These are the activations of a small neural network, seen along a few directions. Each row is one input.
Each table varies a few parts of the input and shows all the possible inputs, shuffled.
Descriptions start from the smaller parts, as in this example, which fits no table here: ring(8) and (point or (values(2) and line(4)) or line(11)).
Shared parts are said once, and a part with two or three values counts as separate values.
In the rows, 128 means zero.

Table:
r1: [127 139 119 113 144 141 128 119 146 141 129 110 111]
r2: [128 138 121 110 144 141 126 119 148 142 129 109 112]
r3: [ 74  76 171 148 108  74 100  88  42 113 139 131  82]
r4: [123 139 111 119 146 139 125 124 146 146 123 105 117]
r5: [151 139 125 128 122 137 141 143 143 121 128 143 150]
r6: [146 139 118 132 124 137 138 146 144 125 125 139 156]
r7: [ 98  76 178 164  86  75 114 116  39  93 137 164 121]
r8: [147 140 117 135 125 136 138 147 143 125 122 138 157]
r9: [146 138 121 130 123 138 138 145 144 120 125 142 152]
r10: [122 138 112 117 145 140 125 123 147 146 126 106 116]
r11: [152 138 126 125 123 137 139 142 145 121 128 142 151]
r12: [123 137 116 116 145 141 125 122 149 141 126 108 112]
- The inputs of r2 and r11 match in every part but one. If r3 is changed in the same way as r2 into r11, which row does it become? => r7
- What do these inputs look like to the network? => values(2) and (point or line(5))
- Which other rows does r6 become when the line(5) part takes its other values? List them by row number. => r5, r8, r9, r11
- Which other rows does r1 become when the values(2) part takes its other values? List them by row number. => r5

Table:
r13: [152 172  77 103 177 167 124 141 190 183 103  74 137]
r14: [122 114 156 165 103 117 136 157  87  92 123 173 150]
r15: [181 122 145 115 101 147 155 158 158  90 141 183 169]
r16: [172 159  90 148 110 142 157 175 165 128 125 157 226]
r17: [ 94 134 133 107 146 148 120  89 131 133 136  94  61]
r18: [ 77 116 116 132 147 146 104 115 123 156 120  76  79]
r19: [172 173 114  58 171 170 132 121 211 164 142  92 125]
r20: [122  90 189 155  82  61 124 100  37  80 132 172 123]
r21: [104 144  77 110 166 150 113 117 188 156 112  87 119]
r22: [126  74 210 136  76  64 118 104  47  86 144 177 129]
r23: [154 187  87  99 184 161 141 135 193 175 112  80 127]
r24: [137 158 102  92 165 162 133 108 184 137 125  91  86]
r25: [161 141 118 156 111 132 155 175 147 102 118 171 169]
r26: [156 130 110 158 103 135 138 186 145 109 112 160 180]
r27: [168 190  93  78 172 167 143 119 198 157 123  85 119]
r28: [ 78 103 151 111 133  93 111  62  68 142 145  94  35]
r29: [207 149 135 108 107 161 175 162 173 118 146 173 201]
r30: [134 176  67  94 176 156 123 129 199 175 110  81 151]
r31: [189 168 108 149 117 149 174 179 159 131 121 163 200]
r32: [ 62  84 133 134 140  92  95  90  58 162 134  73  56]
r33: [105 106 137 164  95 109 117 150  95  91 126 170 174]
r34: [105  74 171 177  89  59 105 130  28 100 126 151 144]
r35: [ 82 129 127 131 155 144 119 104 127 150 127  87  69]
r36: [142 142 123  74 164 164 120 111 197 145 140 101  92]
r37: [ 81  89 170  91 127  93 101  67  80 150 159 101  38]
r38: [ 52  87 125 132 140  85  86  69  67 158 138  90  67]
r39: [117 104 146 167  95 118 119 168  86  99 117 161 160]
r40: [100 119 150  89 143 149 107  92 144 140 152 104  63]
r41: [ 68  97 146 137 146  90 109  75  63 158 138  87  45]
r42: [142  99 180 123  93 128 132 142 100  80 143 188 147]
r43: [124 155  97 114 175 154 131 124 182 156 112  87  94]
r44: [ 63 119 106 126 146 138 100  97 133 151 126  89  92]
r45: [188 157  98 154 108 154 154 187 157 139 114 156 210]
r46: [175 141 122 134 100 142 161 158 148  84 128 174 160]
r47: [112  85 183 181  96  58 119 114  32  96 130 165 133]
r48: [144 131 101 154 104 125 138 170 153  99 122 165 195]
r49: [ 97  76 164 177  90  51  98 108  36  95 132 164 157]
r50: [119 140  89 116 169 158 116 133 179 162 105  77 105]
r51: [203 169 114 128 105 157 179 162 163 114 130 167 192]
r52: [135 117 160 143  92 124 141 140  91  75 130 179 141]
- What do these inputs look like to the network? => values(2) and line(4) and line(5)
- The inputs of r26 and r25 match in every part but the line(5) part. If r50 is changed in the same way as r26 into r25, which row does it become? => r43
- The inputs of r22 and r47 match in every part but the line(5) part. If r29 is changed in the same way as r22 into r47, which row does it become? => r31
- Which other rows does r18 become when the line(5) part takes its other values? List them by row number. => r17, r35, r40, r44
- Which other rows does r27 become when the values(2) part takes its other values? List them by row number. => r51
